A small network was shown many inputs. Here are its activations along a few directions, one row for each input.
Each table varies a few parts of the input and shows all the possible inputs, shuffled.
A made-up example of a description, with smaller parts first: one of 4 places along a line, together with either a single point or one of 11 places around a ring or (one of 3 separate values, together with one of 5 places around a ring).
Shared parts are said once, and a part with two or three values counts as separate values.
In the rows, zero is written as 128.

Other details of the inputs vary at random and push rows far along two fixed directions, the same in every table; ignore that.

Rows:
x1: [ 91  65  98  93  70 106 166 122 190  49 203  75 125]
x2: [160  95 187  47 225  39  28 128  41 158 142 188 152]
x3: [ 98 107 121 105  90  94 189 156 202  45 172  43 168]
x4: [189 234 122 224 129 184 162  96 125 193  54 148  72]
x5: [146  91 180  44 212  68  33 122  22 131 133 181 112]
x6: [123 216 114 247 117 156 140 128 143 176 110 149  90]
x7: [ 67  18  91  72  62 168 182 160 199  91 140  98 192]
x8: [120  85 115  95  53 131 179 141 189  53 196  61 169]
x9: [166 179 129 223 129 154 143 113 138 190  75 133  54]
x10: [146 215 135 212 106 192 140 123 101 163  94 125 102]
x11: [105 165  47 211 114 237 151 113 122 202  26 185  74]
x12: [125 235 104 240 121 189 141  99  92 156  77 148  64]
x13: [180 125 174  28 228  56  44 120  31 142 136 187 183]
x14: [138 205 138 236 106 194 126 128 117 175  97 132  74]
x15: [ 55  90 110 114  76 104 159 155 187  34 201  73 126]
x16: [ 78  37  81  82  88 144 200 166 220  91 120  86 181]
x17: [160 186 108 209 120 149 139  93 135 195 113 157  88]
x18: [149 136 186  35 236  45  37 136  22 129 135 170 196]
x19: [188  88 203   6 213  80  13 111  15 159 131 166 154]
x20: [164 113 175  17 226  78  40 105   9 110 126 183 150]
x21: [100  52 129 110  56 109 154 149 195  66 200  64 142]
x22: [ 59  35  71  80  89 133 189 155 219  96 153 122 206]
x23: [185 207 123 227 123 177 152  92 138 211  65 141  49]
x24: [ 82  94 131 116  84  86 165 162 221  55 174  53 149]
Each input here is: one of 4 separate values, together with either a single point or one of 5 places around a ring.
Changing only the choice among 4 separate values turns x13 into x20. The same change can be made to x17. Which row results?
> x1
Which other rows does x24 become when the place on the ring of 5 takes its other values? List them by row number.
> x3, x4, x9, x23
Which other rows does x24 become when the choice among 4 separate values takes its other values? List them by row number.
> x6, x14, x15

Rows:
x25: [140 184 153 147 158 116 109 131  97 133 121 128 127]
x26: [ 67  96  66 174  71 124 198 133 200  78 155  99 136]
x27: [113  79 153  42 153  27 107 147 138  65 199 100 185]
x28: [176 125 167  47 199 127  63 121  35 163  83 163 160]
x29: [132 100 145  96 155 133  91 121  73 134 122 160 109]
x30: [158 106 133 109 137 149 120 115 124 150 106 120 119]
x31: [178 141 187  95 182 100  65 111  54 145 126 148 104]
x32: [127 179 101 190  95 172 175 133 156 162  70 126 126]
x33: [ 99 175  91 197 102 168 149 130 128 141  88 140 109]
x34: [119 144 103 201 112 158 139 115 127 171 105 163  75]
x35: [108 129 122 124  65 139 165 146 199  55 199  61 140]
x36: [148 164 107 209 113 194 154 112 175 204  92 148  85]
x37: [124  86 128  78 145  85 139 140 145 122 128 136 181]
x38: [123 142 122 122 136 164 100 121  78 136 108 153 120]
x39: [108  70 142  88  95  64 148 143 192  61 219  77 146]
Changing only one part turns x31 into x30. The same change can be made to x27. Which row results?
> x37
What do these inputs look like to the network?
> one of 3 separate values, together with one of 5 places around a ring
Which other rows does x36 become when the choice among 3 separate values takes its other values? List them by row number.
> x34, x39

Rows:
x40: [141 130 107 174 102 138 113  94 127 160 144 145  74]
x41: [159 170 109 176 127 174 166 116 156 191  67 122 103]
x42: [115  71 171  58 150 121  77 150  70  85 138 117 138]
x43: [ 73 108  76 153  89 135 173 131 201 111 144 101 103]
x44: [194 138 140 126 111 143 120  98 131 169 118 133 115]
x45: [ 93  76 113  50 137 113 128 139 109  52 147 126 179]
x46: [125 151 137  86 177 149  80 122  54 134  83 155 120]
x47: [ 77 100  73 162  92 133 193 127 192 103 147 132 120]
x48: [180 218 161 200 132 115 155 111 148 160 116 107 109]
x49: [131 133 149 161 152 139  85 124  90 184  93 172  69]
x50: [115 230 108 239  59 155 187 130 166  85 152  74  83]
x51: [155 110 129 100 156 126 160 125 136 147 100 143 161]
x52: [165 137 153  96 145 152  64 101  41 132 133 158 105]
x53: [130  40 148  75  98 100 155 154 190  91 157  65 163]
x54: [155 178 168 140 181  53  67 123  79 130 142 160 106]
x55: [ 99 131 113 141 150 117 106 141 113 168 119 169 150]
x56: [ 81 105 124  85 128 136 121 158 114  87 152 126 193]
x57: [118  78 124  82 119 105 156 161 186 115 151  97 216]
What do these inputs look like to the network?
> one of 3 separate values, together with either a single point or one of 5 places along a line
Changing only the choice among 3 separate values turns x54 into x48. The same change can be made to x55. Which row results?
> x57
Which other rows does x40 become when the place on the line of 5 takes its other values? List them by row number.
> x43, x47, x49, x55

Rows:
x58: [103  66  92  58 113 112 142 133 165  98 162 131 181]
x59: [191 247 146 206 168 156 126  98  79 195  54 160  77]
x60: [162 157 119 201 109 158 116  83 122 189 111 154  31]
x61: [142 209 105 208 147 143 145 102 117 168  90 164  77]
x62: [173 101 204  35 187  58  63 136  69 117 162 129 187]
x63: [ 86  73  96  60  95 135 140 144 146  66 163 108 178]
x64: [152 166 160 153 136 119 120 140 132 160 119 108 130]
x65: [152  75 161  13 187 100  90 131  86 135 118 136 191]
x66: [122 122 163  44 198  73  68 134  46  77 141 143 152]
x67: [107 167 131 178 116 146 116 143 118 136 130 120 108]
x68: [ 87  98  67 149  73 156 195 125 209 122 140 111 139]
x69: [109  64 112  93  96 123 177 148 197  92 142  77 175]
x70: [142 152 135 165 136 116 113 116 116 157 142 158 120]
x71: [160 161 133 203 122 193 154 127 137 201  48 153  89]
x72: [174 180 148 144 193 110  81  96  45 175 105 200 108]
x73: [123  49 122  16 110  99 145 147 170  71 177  89 213]
x74: [146  69 178  33 169  88  38 115  45 105 160 138 101]
x75: [138 196 124 220 136 147 119 122 125 201  98 160  86]
x76: [129  91 136 112 165 128 108 136 110 168  90 180 124]
x77: [206 197 175 138 187 122  90  99  44 172  94 167 118]
x78: [ 85 139  94 175  87 109 179 141 214 100 154  92 119]
x79: [ 99 100 127  90 105 101 135 137 126  37 194  96 156]
x80: [ 69  96  85 182  45 190 198 156 203  94 122  97 108]
x81: [109  71 146  38 185 109  71 146  58 114 111 154 169]
x82: [180 200 180 136 203 108  78 123  70 188  71 153 113]
x83: [155  93 138 122  74 121 144 110 174 108 169  72  88]
x84: [ 68 117  60 173  43 195 206 134 199  97 133  87 126]
x85: [ 59 159  80 212  38 158 202 149 226  68 157  58 102]
x86: [ 93  71 152  64 112  81 108 153 128  43 209  92 179]
x87: [119 154  74 219 104 186 172 115 165 187  75 153  94]
Changing only one part turns x74 into x83. The same change can be made to x63. Which row results?
> x73
What do these inputs look like to the network?
> one of 3 separate values, together with either a single point or one of 4 places along a line or one of 5 places around a ring
Which other rows agree with x61 in the choice among 3 separate values? List them by row number.
> x58, x60, x68, x70, x72, x75, x76, x78, x87
A walk changes only the place on the line of 4. It starts at x80 and steps to x81. List the rest of the walk in order.
> x84, x63
Which other rows does x66 become when the choice among 3 separate values takes its other values? List them by row number.
> x59, x61
